A small network was shown many inputs. Here are its activations along a few directions, one row for each input.
In each table, some parts of the input vary, and every possible input appears once, in random order.
A made-up example of a description, with smaller parts first: one of 4 places along a line, together with either a single point or one of 9 places around a ring or (one of 3 separate values, together with one of 8 places around a ring).
Shared parts are said once, and a part with two or three values counts as separate values.
In the rows, 128 means zero.

Other details of the inputs shift rows strongly along two fixed directions, in all tables alike. That doesn't count.
To show where, the next rows are all for the same input, with only those details redrawn:
[204 114 120 144 128 111 129 164 152 143 183 161  69 116 108]
[ 68 121 141 116 138 145 142 119 138 149  43 102 146 136 160]
[ 94 114 158 115 120 143 152 117 138 158  70 100 106 143 139]
[ 40 119 155 108 131 155 150 104 133 155  15  83 150 146 165]
[123 135  70 152 179 118 100 171 154 115 100 165 191  92 172]
[201 114 120 145 129 112 130 163 152 143 179 160  72 115 109]
[147 109 161 121 109 132 153 128 141 161 124 117  63 142 112]
[ 94 130  96 137 165 129 115 150 147 128  71 139 181 109 172]

Rows:
x1: [129 117 174 130 108 147 141  92 120 176 125  93  71 155 118]
x2: [121 138  74 164 165 114 102 165 161  99 102 163 195  95 168]
x3: [ 64 142 173  84  94 154 155  68  93 135  81  72 130 160 117]
x4: [139 128 114 108 109 112 128 150 119  94 156 136 139 118 120]
x5: [113 142 139  82 127 141 129 102 102 141 128 123 127 133 124]
x6: [169  91 124 169 115 111 121 153 143 119 199 147  85 147 104]
x7: [ 43 126 162 142 139 153 142  79 117 143  45  70 164 156 148]
x8: [205 105 120 153 114 101 130 163 152 135 194 153  77 119 109]
x9: [ 61 153 114 101 148 149 121  95  98 113  86 115 190 126 150]
x10: [142 139 153  91 100 141 139  96 100 143 164 116  85 145 100]
x11: [ 86 158 103  99 143 140 107 114 106 115 100 128 196 116 154]
x12: [118 107 156 109  79 130 148 118  98 107 159 118  81 162  92]
x13: [146 120 119 137 139 124 129 151 148 141 124 143 115 118 135]
x14: [ 82 139 162 112 107 143 153  84  93 115 106  89 140 151 103]
x15: [ 79 127 162  88  87 138 154 110 112 106  93  92 129 147 118]
x16: [ 86 144 125 102 115 133 131 127 123  85  92 121 164 126 132]
x17: [190 129 120  95 118 117 133 149 124 112 189 162  81 116  95]
x18: [147 116 161 143 119 141 137 103 123 163 147 108  73 144 108]
x19: [155 119 163 136 108 137 134 107 127 172 141 110  77 145 115]
x20: [199 124 126 144 146 114 108 145 138 166 186 160  78 116 110]
x21: [127 145  75 179 175 118  87 144 140 111 122 150 207 101 166]
x22: [127 124  68 168 161 100  97 174 156  98 125 158 208  97 174]
x23: [128 133 105 183 163 120 109 133 134 110 130 134 183 121 138]
x24: [123 143  74 156 189 124  80 151 137 135 114 161 198  93 175]
x25: [139 117 158  82  83 127 155 121 112 122 146 110  80 143  98]
x26: [160 142 143 118 101 125 136 111 104 119 187 124  95 138  87]
x27: [ 58 139 174  95 106 152 160  68  89 128  83  74 132 160 111]
x28: [140 154  57 127 159 110  93 172 137  61 144 182 198  83 144]
x29: [144 130  68 178 161  99  95 179 162  88 140 171 201  94 164]
x30: [199 115 131 162 108 106 134 155 159 120 185 153  78 125 102]
x31: [125 134 174  66 108 141 146  90 102 161 135 112  77 149  98]
x32: [204 123 127 177 127 111 116 137 137 134 207 145  90 127 102]
Q: What do these inputs look like to the network?
A: one of 2 separate values, together with either a single point or one of 6 places around a ring or one of 9 places along a line
Q: The inputs of x21 and x3 match in every part but the choice among 2 separate values. If x8 is changed in the same way as x21 into x3, which row does it become?
A: x25
Q: Which other rows does x9 become when the choice among 2 separate values takes its other values? List them by row number.
A: x18

Rows:
x33: [ 64 143 124 122 135 143 125 101 111 111  80 103 186 135 149]
x34: [145 129 115 133 126 114 128 148 142 116 135 138 139 115 132]
x35: [197 141  94 128 140 113 106 150 119 117 211 172 116 107 106]
x36: [ 55 129 125 139 155 143 112 106 123 143  61 103 188 135 174]
x37: [111 141  82 143 162 116 108 155 141  94 100 148 201  98 162]
x38: [120 150  82 156 178 124  88 143 140 125 106 152 199  98 170]
x39: [ 47 128 167  99 102 153 154  89 110 124  56  78 141 159 131]
x40: [150 127 124 139 134 126 126 142 144 136 130 141 112 120 127]
x41: [ 82 152  98 142 167 132 105 122 124 118  79 124 217 109 170]
x42: [154 127 125 105 117 121 130 138 122 119 164 144 101 123 110]
x43: [ 71 141 128 127 146 141 129 106 123 129  67 101 184 128 156]
x44: [131 110 190 101  69 136 167  99 116 133 140  93  53 166  85]
x45: [161 141  84 152 147 110 106 154 128  88 178 169 155 106 120]
x46: [ 76 114 176 104 103 151 160  97 132 156  50  81 104 154 138]
x47: [192 115 132 136 110 114 135 153 151 142 174 146  70 122 110]
x48: [ 77 102 178 115 104 149 157 100 124 159  73  81  94 164 128]
x49: [144 141 116 139 128 124 114 123 114 114 163 135 141 123 120]
x50: [128 127 182  87  91 146 152  84  96 162 142  95  66 159  95]
x51: [157 117 159  89  87 125 149 123 121 137 165 123  62 141  94]
x52: [ 82 125 153 105  98 136 145 109 121 116  91  99 138 149 131]
x53: [174 121  97 165 153 113 102 153 140 130 179 161 130 114 129]
x54: [163 123  83 169 164 110 101 164 143 118 166 172 147 105 137]
x55: [117 134 119 133 139 126 129 136 133 117 107 128 152 119 135]
x56: [128 142  87 154 171 124 104 151 146 119 113 159 176 101 156]
x57: [171 118 165  94  89 129 151 120 114 143 179 125  43 145  78]
x58: [175 110 104 152 128 106 118 169 148 125 175 157 111 117 130]
x59: [156 109 118 148 129 116 124 154 141 129 154 146 109 125 128]
x60: [181 116 170 129 102 132 148 112 135 168 167 118  41 146  90]
x61: [ 86 130 154 119 126 141 149 103 123 136  79  99 136 140 131]
x62: [145 138 110 116 139 124 120 136 116 117 157 151 129 116 119]
Q: What do these inputs look like to the network?
A: one of 5 places along a line, together with one of 6 places along a line
Q: The inputs of x62 and x35 match in every part but the place on the line of 6. If x61 is changed in the same way as x62 into x35, which row does it become?
A: x43
Q: Which other rows does x47 become when the place on the line of 6 takes its other values? List them by row number.
A: x38, x40, x46, x56, x60

Rows:
x63: [179 138  71 159 172 110  86 161 132 121 186 179 149  96 134]
x64: [ 54 130 133 125 146 149 120 100 116 147  60  95 176 141 166]
x65: [129 106 188 119  87 138 167 110 139 158 106  87  60 156 105]
x66: [195 129 111 140 114 109 122 151 124  96 218 165  91 122  85]
x67: [ 98 130 173  71  79 146 154  91 104 133 108  90  94 155 110]
x68: [165 131 150  99  97 121 143 122 114 126 179 131  81 134  88]
x69: [116  98 169 120  96 136 154 118 135 157 109 100  77 157 121]
x70: [101 146 105 116 138 129 124 127 110  99 117 129 178 116 138]
x71: [180 123 142 151 119 121 128 125 131 147 181 134  86 131 107]
x72: [177 135 132 148 131 123 123 128 132 143 167 139 103 122 110]
x73: [ 83 143 104 118 147 131 115 126 115  91 102 130 197 121 147]
x74: [106 116 118 129 139 127 126 144 138 130  96 132 141 123 152]
x75: [146 152  71 159 185 120  90 152 135 113 138 171 188  92 151]
x76: [ 87 129 119 128 145 134 132 134 147 126  65 123 160 120 157]
x77: [105 116 135 140 124 127 135 131 147 133  87 114 139 134 150]
Q: What do these inputs look like to the network?
A: either one of 5 places along a line or (one of 2 separate values, together with one of 5 places around a ring)
Q: Start at x67 and move only the place on the line of 5, one step at a time. The first step leads to x68. Which rows follow, in order?
A: x70, x73, x66
Q: Which other rows does x71 become when the place on the ring of 5 takes its other values? List them by row number.
A: x63, x64, x72, x75

Rows:
x78: [ 98 132 125  96 125 132 126 111  95 120 128 114 158 134 134]
x79: [ 67 131  98 161 168 141 110 126 135 128  65 123 195 125 176]
x80: [187 111 177 144 103 123 150 111 142 169 173 116  50 147  90]
x81: [113 115 124 137 126 137 129 140 147 145  88 117 128 124 158]
x82: [199 133 124 116 109 113 116 135 111 122 227 159  80 124  86]
x83: [120 137 160  93 100 140 137  99 105 132 143 114  97 148 105]
x84: [130 106 182 104  55 123 162 112 120 103 157 101  70 165  82]
x85: [ 51 141 175  78 100 161 160  72 103 129  52  76 128 158 122]
x86: [ 21 148 132  90 134 153 145  97 100 107  28  84 205 136 157]
x87: [192 109  96 164 140 112 116 175 156 133 179 176  93 111 128]
x88: [190 146  66 140 146  98 114 173 121  80 207 178 156  88 111]
x89: [ 84 138 176  83  95 152 149  81 103 135  97  91 104 159 112]
x90: [164 110 173 146 115 125 145 115 133 163 151 114  66 147  97]
x91: [122 110 182 134  92 149 157  94 127 172 109  78  66 157 116]
x92: [ 88 123 130 126 143 131 130 129 154 146  61 116 162 129 165]
x93: [120 132  74 179 191 118  91 158 146 114 120 161 192 102 160]
x94: [200 124 129 162 124 112 122 140 145 147 183 141  88 120 114]
x95: [161 127  71 165 178 100  93 186 160 114 137 181 173  90 157]
x96: [103 149 130 103 125 140 127 109 113 109 110 124 146 128 125]
x97: [160 135 107 114 126 117 111 135 107 115 193 152 129 117 110]
x98: [140  96 153 134 125 128 144 137 145 154 127 127  70 142 117]
x99: [102 161  70 124 168 124 102 148 119  78 109 155 219  92 154]
x100: [132 130  91 150 155 114 106 162 159 129 103 147 170 100 170]
Q: What do these inputs look like to the network?
A: either a single point or one of 10 places along a line or (one of 2 separate values, together with one of 6 places around a ring)
Q: Which other rows does x98 become when the choice among 2 separate values takes its other values? List them by row number.
A: x93
